These are the activations of a small neural network, seen along a few directions. Each row is one input.
In each table, some parts of the input vary, and every possible input appears once, in random order.
Descriptions start from the smaller parts, as in this example, which fits no table here: one of 2 separate values, together with either a single point or one of 9 places along a line or (one of 6 places along a line, together with one of 8 places around a ring).
Shared parts are said once, and a part with two or three values counts as separate values.

Other details of the inputs vary at random and push rows far along two fixed directions, the same in every table; ignore that.

A family of inputs:
x1: [ 12   4   1   7  -1 -10  -4  18  -7   7 -10  19  -2]
x2: [  1  -8  13   5  -3  -9  -9 -18  18   1  -3 -16  -1]
x3: [ 13  -5   2  10  -4 -11   1  19  -7  10  -7  12   0]
x4: [-12   3   2 -14  -3   3  -8 -21  10  -6   7 -17  -1]
x5: [-22   7 -21 -19   6  22  10  -4  -7 -16  15 -10   4]
x6: [  5  14 -24 -13   6   1  18  41 -34   3 -22  24   7]
x7: [-21   2  -8 -21   1  13  -5 -22   2 -12   7 -23   2]
x8: [ 11  -7   3   9  -1 -11   8  17  -5   5 -10  13   2]
x9: [  2  -3  13  16  -3   1 -14 -20  18   6  15  -5  -8]
x10: [-15  -3  -8   4   6   9   4 -15   7  -2  13 -16  -4]
x11: [ 3  7 -1  2  5  0 -2  7 -1 -3  0  8  0]
x12: [  8   6 -24 -12   1  -2  18  45 -36  10 -19  24  12]
x13: [ 2  3 -1  0  2  2  0  2 -3 -2 -2 10 -4]
x14: [-22   5 -23 -16   2  21   6  -5  -8 -10  16 -13   1]
x15: [ 0  2  3  5  1  6  0 -7  4  3  5  2 -3]
x16: [ 16  -1  19   3  -9 -17 -16   2  10   4 -15   7  -1]
x17: [  0   0  18  -1  -5 -11 -19 -21  22  -5   5  -9  -2]
x18: [-21   1 -22 -14  10  21  16 -10  -9  -6   9 -13  -2]
x19: [-19   2  -7  -8   0  21   1 -19   6 -14  21 -16  -3]
x20: [ -2 -10   9  16  -3  -3  -6 -12  16   1  13 -10  -4]
x21: [  4  -4   2  -5  -2  -8  -1   3  -6   4 -15  -3   5]
x22: [  4  -2  -1  -5  -1 -14   5   4  -4   5 -15  -4   6]
x23: [14  0  4  3 -2 -9 -2 18 -4 -2 -7 21  2]
x24: [-10   4  -3   1   3  15   0 -18   6  -2  15 -12  -3]
x25: [ 15  -1  16  13   0 -12 -11   2  10   1  -3  17  -5]
x26: [  0   1  10  11   1  -2 -15 -14  18  -3  14  -1  -6]
x27: [ 12  -4  14  22   0 -12  -3   3   9   8  -4   6  -4]
x28: [ 5  0  1  3  1  2  2  1 -2  4 -2  9 -2]
x29: [ 14 -10  18  11  -4 -21 -10  -2   9   7 -15  -2   2]
x30: [-22  -1 -21 -12   7  20  19  -5  -8  -9  11 -17   4]
x31: [-18   2 -21 -25   5  13  12  -7 -11  -5  -4 -21   5]
x32: [-18   3  -6 -19  -1  12   0 -26   5  -4  10 -24   3]
x33: [-21   4 -22 -19   4  23  11  -7  -9 -14  13 -10   1]
x34: [ 15  -5  20   5  -8 -16 -14  -2   6   9 -13   5   3]
x35: [ 15  -9  16  16  -6 -11  -4   3   6   6  -2  10  -5]
x36: [-20   1 -22 -10   6  18  17  -2  -9  -8  11 -17   5]
x37: [ 3  1  1  8  2  0  3  3 -2  5  0  1 -4]
x38: [  5  -1   1  -7  -3 -11   3   3  -5   6 -13  -3   3]
x39: [  1  -5  15  16   0   1  -6 -19  17   2  11  -7 -10]
x40: [  0   0  15  12  -2   3 -12 -18  18  -3  12  -2 -10]
x41: [ 4  0  1  2 -3  3  4  7 -4  3  1  7  2]
x42: [ 12  -2   3  12   1 -11   1  15  -6  12  -9  13  -3]
x43: [ 3 -2 -1  5 -2  1  5  7 -4  2  3  0  0]
x44: [ 14  -2  15  14  -6 -14 -14   8   9   2   3  14  -2]
x45: [ 0 -2 -2  7  5 -1  8  4 -1  3 -3  1 -1]
x46: [ 1 -3 -1  3 -1  2  7  6 -4  2  1  2 -1]
x47: [ 15   5   3   5  -2 -11  -1  25  -7   1  -8  20   4]
x48: [14 -2  3  5 -5 -6  3 16 -8  7 -8 18  2]
x49: [ 14   2   8  -6  -2 -18  -9  17  -6   1 -22  14   7]
x50: [-12  -5  -4   3   6   9   6 -16   7  -4  10 -12  -4]
x51: [-11   2   0 -15   0   5 -10 -17  12 -11   4 -16   2]
x52: [ 15   1  18  15   0 -12 -12   4  11   1  -3  16  -5]
x53: [ -7  16 -48 -32   8  15  36  51 -55   1 -21  18  19]
x54: [ 2  0  4 -8 -4 -2 -5 -6  2  3 -7 -6  4]
x55: [  2  -1  15  12  -7   2 -13 -14  17  -4  16  -5  -6]
Description of these inputs: one of 5 places along a line, together with either one of 3 separate values or (one of 2 separate values, together with one of 4 places along a line).
Q: Changing only the place on the line of 5 turns x50 into x28. The same change can be made to x8. Which row results?
A: x48
Q: Changing only the place on the line of 5 turns x52 into x40. The same change can be made to x17. Which row results?
A: x4
Q: Change only the choice among 3 separate values in x7. List by row number the other rows that result.
A: x4, x16
Q: Change only the choice among 3 separate values in x22. List by row number the other rows that result.
A: x2, x29
Q: Which other rows agree with x18 in the place on the line of 5? List them by row number.
A: x3, x21, x31, x35, x37, x38, x39, x42, x43, x46

A family of inputs:
x56: [-30  11 -54 -32  16  33  38  19 -40  -8   2  -7  10]
x57: [ -6  -4   4  11   1   8  -2 -14  12  -4  16  -7  -7]
x58: [-24  -2   1   6   3  25  -6 -42  24 -12  38 -27 -10]
x59: [ -3   6 -22 -28   2  -5  13  24 -28   1 -26   3  13]
x60: [ 19  -7  23  27  -7 -14 -11   4  13   8   3  14  -7]
x61: [ 20  -6  23  26  -8 -13 -12   4  14   7   4  14  -7]
x62: [ 21   2   3  11   0 -13   4  32 -12   8 -15  30   0]
x63: [ 21  -1   5  -6  -4 -27   0  29 -14  12 -36  17   9]
x64: [ 20  -8  28   9 -10 -25 -16  -4  14   9 -17   4   0]
x65: [-30   9 -35 -43   8  22  16  -7 -22 -13  -3 -23  12]
x66: [-16   7 -25 -11   8  20  17   6 -17  -4   8  -3   2]
x67: [  5  -8  35  13  -9 -14 -29 -39  38   0   7 -19  -7]
x68: [  8 -11  42  38 -10  -5 -31 -41  48   0  31  -9 -18]
x69: [ 24  -3  19   3  -9 -29 -11  17   0  11 -28  14   6]
x70: [-19  -2   3   8   4  21  -6 -37  23 -12  33 -22 -10]
x71: [-32   9 -37 -44   9  22  16  -5 -22 -13  -2 -25  12]
x72: [-15   6 -24 -11   8  19  16   7 -16  -7   7  -1   2]
x73: [  0   7 -23 -10   5   5  20  33 -28   1 -10  17   7]
x74: [ 21  -3   9  16  -3 -15   1  24  -5   9 -10  24  -1]
x75: [ 7  0  5 14  1 -1 -1  3  3  5  3 10 -5]
x76: [-23   9 -32 -38   8  13  14   1 -21  -9 -10 -17  11]
x77: [ 19   3   0  11   2 -12   6  31 -14  10 -16  29  -1]
x78: [ 22  -3  19  23  -6 -14  -9  12   7   8  -1  21  -5]
x79: [ 3  3 -6  2  2  2  6 14 -8  0  0 12  0]
x80: [  3   2  -2 -15  -1  -8   0   6  -8   2 -19   1   6]
x81: [-29  -7   7  11   3  27 -10 -58  36 -14  47 -39 -14]
x82: [-16   8 -34 -18   9  20  24  19 -27  -7   1   2   6]
x83: [ 20   0  13  -2  -6 -25  -9  17  -4   8 -27  13   6]
x84: [-19  -4   4   9   1  19  -6 -37  23 -10  34 -24 -10]
x85: [-24  -4   1   7   2  26  -5 -43  24 -10  39 -31 -10]
x86: [ 25  -4  19   2 -10 -27 -11  15  -1  11 -28  15   4]
x87: [ 29  -7  30  13 -10 -35 -16  10  10  13 -26  13   2]
Q: Changing only one part turns x82 into x57. The same change can be made to x84. Which row results?
A: x81
Q: Describe the family of inputs behind these rows.
A: one of 4 places along a line, together with either one of 3 separate values or one of 5 places along a line
Q: A walk changes only the place on the line of 5. It starts at x75 and steps to x77. List the rest of the walk in order.
A: x70, x62, x68
Q: Which other rows agree with x72 in the place on the line of 4? List them by row number.
A: x58, x65, x66, x71, x78, x79, x83
